A small network was trained on made-up records. Each row is its average activation on records with the value named, seen along a few directions.
Related values have similar rows: they may be neighbours, one step apart, or belong to one group.
(in the rows, 500 means zero)
Random noise pushes rows far along 12 fixed directions. That doesn't count. These rows show it; they differ only by the noise:
[552 560 495 499 457 579 446 717 324 492 339 692 416 722 606 482 468 703
 421 352 494 451 392 588 620 670]
[381 507 652 455 478 558 503 393 610 482 551 519 404 403 563 529 559 549
 556 429 498 388 546 644 586 580]
[554 549 389 412 557 682 441 279 677 379 534 587 480 471 240 668 594 441
 740 648 526 494 572 638 552 479]
[334 657 679 306 488 472 445 418 597 676 638 400 410 264 413 357 385 465
 535 579 619 167 372 600 635 660]
[697 545 555 398 385 588 474 587 297 591 600 387 521 505 315 599 513 537
 509 490 564 278 282 475 694 575]
[304 539 512 390 697 469 260 393 531 283 399 487 399 493 590 211 435 498
 463 550 540 576 572 450 444 622]
[547 534 447 614 675 559 432 707 382 491 323 322 629 860 573 427 548 519
 508 364 467 628 354 379 460 588]
[471 603 357 611 662 571 594 722 559 635 576 563 371 466 623 633 634 458
 724 239 376 515 458 589 422 478]
[548 602 839 413 372 417 344 317 437 370 442 626 513 370 650 248 385 652
 209 539 436 494 429 513 540 554]
[490 477 617 604 623 579 578 359 608 340 517 296 560 431 765 571 682 484
 566 244 367 494 710 497 588 364]
[534 485 410 457 350 630 465 265 481 665 368 593 420 573 507 496 324 469
 461 454 518 332 715 746 683 508]
[338 324 510 633 251 505 460 572 242 669 617 641 405 596 560 557 423 374
 313 360 333 552 562 583 194 478]
[530 687 291 440 677 718 376 727 311 470 560 551 402 560 492 591 515 472
 640 286 450 299 462 489 630 541]
[684 379 452 430 357 638 300 353 191 651 641 349 438 498 308 562 450 334
 476 444 482 450 458 445 521 494]


J, 10 values:
j4: [479 335 451 521 569 482 421 484 373 530 592 301 472 442 568 466 478 381
 482 387 489 595 589 255 474 454]
j9: [426 323 566 449 321 533 511 254 553 412 460 460 589 544 399 494 393 500
 374 661 626 368 780 541 672 449]
j2: [279 520 504 681 577 562 585 619 631 496 442 539 661 789 522 575 558 440
 507 504 421 607 526 570 282 483]
j7: [648 535 580 652 374 607 465 409 413 376 357 692 706 736 567 577 488 545
 319 476 325 637 555 549 423 388]
j3: [ 99 570 712 493 624 711 405 502 650 593 632 389 580 638 455 598 573 421
 640 409 495 443 421 523 450 689]
j8: [557 472 306 515 442 373 468 524 609 555 500 874 413 516 183 589 502 492
 578 862 502 850 282 527 128 522]
j6: [654 385 752 600 604 263 583 395 767 353 309 370 615 509 679 373 682 745
 534 579 560 920 349 328 503 570]
j1: [526 565 408 525 432 330 801 775 501 750 529 462 533 358 616 492 366 546
 446 443 592 221 513 480 682 407]
j5: [669 441 524 462 543 521 500 486 575 385 437 412 579 533 389 625 615 610
 584 618 589 500 411 397 684 525]
j10: [338 388 566 370 503 480 585 395 595 389 581 370 456 354 500 488 521 515
 529 545 686 393 665 470 653 544]
J is arranged as a ring.
Going along J from j2 by way of its neighbour j3, in what order are j4, j8, j1, j10 met? -> j10, j1, j4, j8
What is the length, in steps, of the shortest route from j7 to j6? -> 3

F, 10 values:
f1: [426 570 590 472 407 447 512 603 415 459 472 596 610 607 451 392 396 554
 330 601 512 489 396 489 411 559]
f8: [247 508 181 415 676 549 470 465 572 485 272 406 373 643 585 382 314 447
 590 484 652 140 863 635 755 592]
f10: [473 440 607 527 441 530 586 443 644 524 551 525 523 452 502 597 572 553
 531 491 517 489 539 550 565 514]
f5: [656 636 699 415 485 609 492 289 641 290 554 618 587 395 327 686 643 628
 602 654 483 474 374 562 644 486]
f9: [406 460 465 436 415 467 395 238 578 379 587 871 347 276 471 482 409 438
 464 634 423 674 681 572 297 399]
f3: [514 551 611 528 378 453 424 320 585 594 398 605 583 542 455 428 390 490
 346 681 427 544 436 592 387 487]
f4: [693 337 459 486 346 525 504 400 322 654 542 454 406 441 477 589 495 455
 457 410 514 567 512 477 551 441]
f6: [428 652 534 564 661 660 268 547 549 593 565 598 517 566 536 496 489 436
 599 367 351 576 400 461 406 571]
f2: [506 461 259 549 531 516 549 889 228 431 661 518 427 569 393 628 599 406
 589 414 475 510 442 433 315 442]
f7: [636 526 846 402 358 574 478 398 535 404 654 547 464 297 448 593 689 672
 507 483 499 494 317 571 624 593]
F is arranged as a star with 3 arms.
What is the length, in steps, of the shortest route from f6 to f8? -> 6
List every value one step from f1, in the order listed. -> f4, f7

P, 10 values:
p3: [342 523 760 351 657 563 304 444 639 351 682 353 470 341 443 430 592 533
 613 534 598 406 385 367 617 664]
p1: [580 516 559 478 429 407 467 450 489 728 519 627 420 389 480 394 401 522
 456 515 501 645 343 500 426 568]
p6: [702 469 215 565 540 439 559 511 445 739 305 518 432 584 561 437 403 448
 502 449 498 718 513 504 454 407]
p2: [658 161 210 514 312 573 489 580 270 613 432 637 267 650 451 674 511 559
 510 394 581 647 623 523 567 544]
p9: [493 408 401 624 603 484 485 525 595 643 441 362 471 661 465 537 574 411
 662 498 485 612 420 510 360 555]
p7: [408 519 401 439 588 613 583 346 631 618 602 139 581 455 350 545 507 250
 679 531 617 286 646 551 603 421]
p8: [431 476 490 426 493 689 268 428 393 539 514 438 485 705 260 468 474 402
 561 541 569 480 443 570 472 693]
p5: [388 421 213 407 387 196 657 575 376 205 126 769 379 512 801 133 176 680
 129 626 669 431 970 564 604 419]
p10: [573 589 633 524 419 583 388 328 418 605 631 403 648 450 384 593 464 354
 429 533 357 372 420 467 463 410]
p4: [471 577 443 422 717 539 314 336 582 708 438 474 183 339 717 336 437 486
 689 265 480 525 522 582 618 637]
P is arranged as a star with 3 arms.
List every value one step from p5, in the order listed. -> p6, p7
List every value one step from p2, in the order listed. -> p3, p1
List every value one step from p9, in the order listed. -> p10
